Look-ups in named tables: a row name and a column name give one cell, copied from the table.

meb =
|  | rukeki | zibat | bedapur | gar | teza |
|---|---|---|---|---|---|
| dinuvom | 0.913 | 0.922 | 0.832 | 0.945 | 0.903 |
| tuvo | 0.933 | 0.904 | 0.868 | 0.850 | 0.810 |
| sola | 0.412 | 0.194 | 0.685 | 0.457 | 0.790 |
| zor | 0.772 | 0.704 | 0.830 | 0.837 | 0.918 |
| zekogen | 0.848 | 0.827 | 0.829 | 0.864 | 0.828 |
| vegug | 0.737 | 0.745 | 0.833 | 0.744 | 0.872 |
| kivo | 0.712 | 0.683 | 0.790 | 0.761 | 0.846 |
| vol | 0.571 | 0.464 | 0.721 | 0.619 | 0.871 |

kivo, teza -> 0.846
tuvo, gar -> 0.850
vegug, zibat -> 0.745
tuvo, bedapur -> 0.868
dinuvom, rukeki -> 0.913
sola, zibat -> 0.194
dinuvom, gar -> 0.945
zor, bedapur -> 0.830
sola, gar -> 0.457
sola, teza -> 0.790
sola, rukeki -> 0.412
tuvo, teza -> 0.810
dinuvom, zibat -> 0.922
kivo, rukeki -> 0.712
tuvo, zibat -> 0.904
zor, teza -> 0.918
kivo, gar -> 0.761
dinuvom, teza -> 0.903
kivo, bedapur -> 0.790
sola, bedapur -> 0.685
Which row has the largest bedapur? tuvo

Table lesi
,rig,lok,benolos,gosi,sola,bir,gom,roso,pogi,nofebut
bav,123,94,96,163,113,109,40,107,134,87
pabo,118,132,89,133,134,110,132,152,100,112
nufezo,195,146,138,151,125,121,170,151,160,145
tep,136,218,178,135,173,142,167,96,201,185
zon,147,67,122,117,67,124,68,153,79,62
boda,139,54,132,111,126,139,121,149,82,99
nogag,134,94,116,138,111,152,126,123,130,84
tul,147,162,136,124,185,130,143,154,167,198
lus,150,119,172,131,119,118,183,147,147,83
mak,104,216,135,120,177,146,161,144,143,118

What is the sola of pabo in lesi?
134
What is the nofebut of nufezo in lesi?
145
What is the gom of nogag in lesi?
126
What is the roso of tep in lesi?
96
What is the sola of zon in lesi?
67
What is the nofebut of tul in lesi?
198
What is the sola of lus in lesi?
119
What is the sola of mak in lesi?
177
What is the rig of zon in lesi?
147
What is the lok of zon in lesi?
67
What is the bir of lus in lesi?
118
What is the gosi of mak in lesi?
120
What is the pogi of pabo in lesi?
100
What is the benolos of nufezo in lesi?
138

Table bipivid
|  | nonebiv | puv | tepevot | sog | dufotuk | bug |
|---|---|---|---|---|---|---|
| fif | 6.7 | 8.8 | 8.4 | 8.5 | 8.3 | 8.8 |
| godini | 7.0 | 8.1 | 7.9 | 8.1 | 7.9 | 8.2 |
| zalelan | 7.3 | 6.3 | 6.0 | 6.0 | 6.3 | 6.4 |
| rifop | 8.4 | 0.7 | 2.1 | 3.3 | 2.8 | 0.4 |
| mefari | 7.8 | 5.6 | 6.2 | 6.8 | 6.4 | 5.6 |
| zalago | 7.1 | 6.7 | 6.7 | 6.7 | 6.6 | 6.6 |
| pib | 7.7 | 5.1 | 5.6 | 6.0 | 5.9 | 4.9 |

What is the nonebiv of zalelan in bipivid? 7.3
What is the sog of pib in bipivid? 6.0
What is the puv of godini in bipivid? 8.1
What is the tepevot of zalago in bipivid? 6.7
What is the bug of pib in bipivid? 4.9
What is the nonebiv of godini in bipivid? 7.0
What is the bug of mefari in bipivid? 5.6
What is the tepevot of godini in bipivid? 7.9
What is the dufotuk of pib in bipivid? 5.9

Table petonol
|  | tor | nuguv | noza | rerusa | tas | kel | liv | vez |
|---|---|---|---|---|---|---|---|---|
| malumi | 217 | 155 | 133 | 167 | 193 | 174 | 125 | 121 |
| bedumek | 207 | 163 | 149 | 141 | 196 | 182 | 151 | 132 |
| dag | 215 | 179 | 158 | 163 | 205 | 187 | 137 | 139 |
| dibose | 213 | 181 | 159 | 156 | 211 | 191 | 136 | 138 |
| lubibe | 221 | 173 | 149 | 157 | 207 | 178 | 140 | 136 |
| sopap | 216 | 179 | 158 | 166 | 207 | 188 | 134 | 139 |
| gib | 152 | 83 | 95 | 116 | 126 | 132 | 129 | 122 |
| daf | 212 | 180 | 161 | 162 | 194 | 190 | 138 | 135 |
| miz | 210 | 175 | 158 | 163 | 201 | 192 | 138 | 137 |
| fuv | 58 | 84 | 92 | 107 | 74 | 102 | 112 | 87 |
| doza | 216 | 178 | 157 | 164 | 207 | 188 | 135 | 138 |
| fiza | 214 | 181 | 158 | 157 | 206 | 187 | 140 | 137 |

dibose, liv -> 136
sopap, tas -> 207
fiza, rerusa -> 157
gib, nuguv -> 83
malumi, rerusa -> 167
bedumek, tor -> 207
doza, liv -> 135
fuv, noza -> 92

